Each row below holds a small network's activations on one input, seen along a few directions.
Each table varies a few parts of the input and shows all the possible inputs, shuffled.
A made-up example of a description, with smaller parts first: one of 2 separate values, together with either a single point or one of 9 places around a ring or (one of 4 places along a line, together with one of 8 places around a ring).
Shared parts are said once, and a part with two or three values counts as separate values.
In the rows, 128 means zero.

Other details of the inputs vary at random and push rows far along three fixed directions, the same in every table; ignore that.

A family of inputs:
r1: [118  81  96  96 135 150 145 138 118 163 137  72 139]
r2: [128 164 163 146  81  50 120  94 108 115 127 165  97]
r3: [129  58 107 109 153 142 136 142 130 171 155 116 111]
r4: [153 175 125 117 111 154 129  74 138 150 250 187 166]
r5: [120  62 107 112 165 144 126 137 127 170 158 111 107]
r6: [143 190 114 103  88 162 137  66 157 124 234 139 184]
r7: [125  70 110  88 157 124 146 141 156 177 147 118 122]
r8: [ 96  75 106 118 152 170 131 136 130 171 141 105 109]
r9: [119  77  97  91 136 148 160 128 127 154 131  77 137]
r10: [131 161 151 144 169 134 137 190 150  89  65 143 136]
r11: [151 161 138 146 160 136 132 187 110  73  74 104 152]
r12: [115  82 104  80 135 140 150 134 144 160 132  73 144]
r13: [ 88 129 167 165  97  38 124 158  96 107   7 117  59]
r14: [156 152 142 150 157 146 126 184 110  65  77 103 143]
r15: [147 156 142 153 169 147 116 178 106  64  80  98 138]
r16: [130 164 141 159 165 131 135 194 157  90  72 134 131]
r17: [116 177 144 128  56  66 116  88 113  87 112 123 116]
r18: [166 189 144 150 161 167 113 122 133  89 197 184 159]
r19: [128 154 148 168 176 154 117 185 121  82  77 136 121]
r20: [101 154 140 110  19  68 127  30  95 142 168 122 112]
r21: [130 153 160 147  77  67 103  95  95 103 130 171  90]
r22: [115  79 101  76 136 143 152 131 141 154 129  79 143]
r23: [136 150 148 165 164 153 127 191 124  83  73 141 125]
r24: [145 212 150 135 139 171 137 128 167 106 172 180 178]
r25: [124  71  96  98 155 124 145 142 161 172 151 115 115]
r26: [186 140 132 181 160 150  86 147 124  89  44 100 171]
r27: [ 99 176 149 142  64  73 117  93 128 107 108 162  96]
r28: [ 92  93 150 110  69   9 114 101 104 143  71 132  53]
r29: [156 150 138 149 180 107 131 193 152  81  85 145 127]
r30: [129 184 125 117 100 178 148  64 150 143 226 186 166]
r31: [174 195 143 141 154 152 142 123 148  97 189 190 170]
r32: [105  71 106 115 140 169 141 142 133 173 138 110 114]
r33: [ 83 152 137 120  26  84 115  39  96 158 165 167  93]
r34: [123  72 101 100 131 160 140 135 118 156 139  71 130]
r35: [151  34  93 138 158 146  98 100 143 187 125 123 144]
r36: [ 93  91 142 127  69  19 109 105  78 145  78 131  50]
r37: [101  81 102 110 144 160 146 144 133 181 135 111 122]
r38: [176 183 134 186 138 195  88  87 155 116 150 185 199]
r39: [114  76 101 103 143 161 130 130 114 154 142  66 125]
Each input here is: one of 3 separate values, together with either a single point or (one of 2 separate values, together with one of 6 places along a line).
The inputs of r36 and r11 match in every part but the choice among 3 separate values. If r18 is changed in the same way as r36 into r11, which row does it become? -> r15
Which other rows does r30 become when the choice among 2 separate values takes its other values? List them by row number. -> r13
Which other rows does r23 become when the place on the line of 6 takes its other values? List them by row number. -> r10, r19, r27, r30, r33

A family of inputs:
r40: [121  59 101 102 166 126 136 161 138 168 117 103 112]
r41: [ 98 131 114  95  43 131 117  12 116 184 217 135 134]
r42: [117  62  97 105 148 140 135 141 137 149 104  73 121]
r43: [102 126 118  92  45 142 121  14 115 182 218 140 134]
r44: [118  62  94 105 152 148 140 151 117 153 109  79 122]
r45: [124  56  99 100 160 121 139 153 142 162 110 108 112]
r46: [ 94 143 165 149  51  24  99  77  96 121  72 158  66]
r47: [139 157 146 156 145 116 111 164 121  80  77 106 130]
r48: [110  55 112 112 165 144 139 154 135 173 108 113 108]
r49: [156 191 141 157 154 169 123 143 154 107 165 178 166]
r50: [116  56 102 108 162 126 137 149 148 160 111 105 104]
r51: [105  65 102 116 150 157 139 141 118 163  99  84 118]
r52: [160 191 144 150 158 153 119 137 154  95 170 171 160]
r53: [143 118 107 115 141 164 146 122 130 139 163 108 158]
r54: [151 153 154 151 137 105 124 163 111  80  73 110 136]
r55: [140 128  98 120 158 217 147 115 162 167 223 166 168]
r56: [ 71  57 107 102  39  72 117  61 101 186 103  88  72]
r57: [168 186 146 141 154 154 124 141 143  93 168 179 164]
r58: [ 93 147 156 150  42  43  96  77  77 104  83 120  69]
r59: [144 125 105 113 156 215 144 116 167 166 223 165 171]
r60: [171 192 133 136 140 160 124 127 140  79 155 146 185]
r61: [130 158 145 170 132 130 118 163 110  87  66 122 123]
r62: [157 198 136 154 140 183 120 135 143  96 156 146 181]
r63: [172 197 140 142 142 154 129 131 138  88 162 136 187]
r64: [146 157 144 148 143 109 114 168 114  81  75 109 137]
r65: [116  57 101 109 162 130 140 157 127 164 116 111 104]
r66: [151 190 146 158 158 169 128 133 140 102 160 186 159]
r67: [ 98 125 119  98  57 117 119  21 128 195 224 167 118]
r68: [151 152 152 155 157  90 125 175 129  96  83 135 124]
r69: [ 65 179 166 109  24  26 140 103  87  98  85 113  59]
r70: [147 127  96 111 156 209 145 111 176 164 218 164 176]
r71: [127  55 111 105 160 122 146 156 135 167 115 103 110]
r72: [115 179 152 143  59  85 106  52 112 120 179 184 102]
r73: [101 176 160 126 143  92 163 199 134  79  89 139 103]
r74: [148 148 150 160 157  98 130 173 121  93  83 142 118]
r75: [137 156 148 157 138 118 117 153 119  84  59 119 135]
r76: [109  62 104 114 139 157 135 149 126 162 100  82 118]
r77: [123  59 101  98 150 145 137 152 122 152 109  77 126]
r78: [154 155 146 150 137  98 126 159 121  78  68 108 141]
r79: [154 149 151 153 150  85 128 167 133  89  75 140 124]
r80: [118 178 161 137  53  78 101  51 114 118 176 183 102]
r81: [116  60 104 106 152 151 134 149 129 151 110  73 118]
The inputs of r77 and r57 match in every part but one. If r54 is changed in the same way as r77 into r57, which row does it become? -> r71
What is each input in this table made of? -> one of 2 separate values, together with either a single point or (one of 4 places along a line, together with one of 5 places along a line)
Which other rows does r72 become when the choice among 2 separate values takes its other values? List them by row number. -> r58

A family of inputs:
r82: [161 162 113 111 183 216 161 167 155 106 192 131 188]
r83: [149 186 162 169 119 111 104 125  95  79 118 148 130]
r84: [158 162 140 176 189 188 121 191 140  91  79 135 167]
r85: [127 163 169 174 109  77  88 142  90  74  52 132  98]
r86: [102 149 114  96  66 143 138  55 135 157 215 135 134]
r87: [152 174 130 136 107 165 116  83 118 116 203 164 159]
r88: [120  44  97 106 159 127 140 152 141 161  74  76 121]
r89: [ 98 150 117  98  61 151 141  54 135 169 202 143 142]
r90: [165 203 166 153 102  78 109 107 108  72 131 152 144]
r91: [ 71 104 128 105  54  79 131  79 106 155 105 107  79]
r92: [143 151 153 151 188 122 144 227 115  66  50  96 126]
r93: [ 67  80 130 104  92  51 139 116 121 179 118 151  44]
r94: [ 96  92 124 114  53  63 115  69 111 169 100 111  97]
r95: [123  45  95 109 159 121 136 159 141 159  85  68 117]
r96: [142 180 172 158  92  45  94 124 103  66  66 135 112]
r97: [109  62 103 129 145 142 122 143 123 159  96  86 105]
r98: [156 188 147 129 108 112 124  72 161 136 225 227 142]
r99: [162  85  83  87 172 187 152 133 155 158 193 107 176]
r100: [127 104  93  82 169 207 159 143 158 157 192 103 165]
r101: [102  29 111 127 183 124 135 176 140 183  98 137  76]
r102: [159 175 143 174 179 179 118 169 137  78  94 145 164]
What is each input in this table made of? -> one of 3 separate values, together with either a single point or one of 6 places along a line
The inputs of r84 and r94 match in every part but the choice among 3 separate values. If r83 is changed in the same way as r84 into r94, which row does it become? -> r90
Which other rows does r95 become when the choice among 3 separate values takes its other values? List them by row number. -> r86, r97
Which other rows does r86 become when the place on the line of 6 takes its other values? List them by row number. -> r82, r89, r91, r92, r100
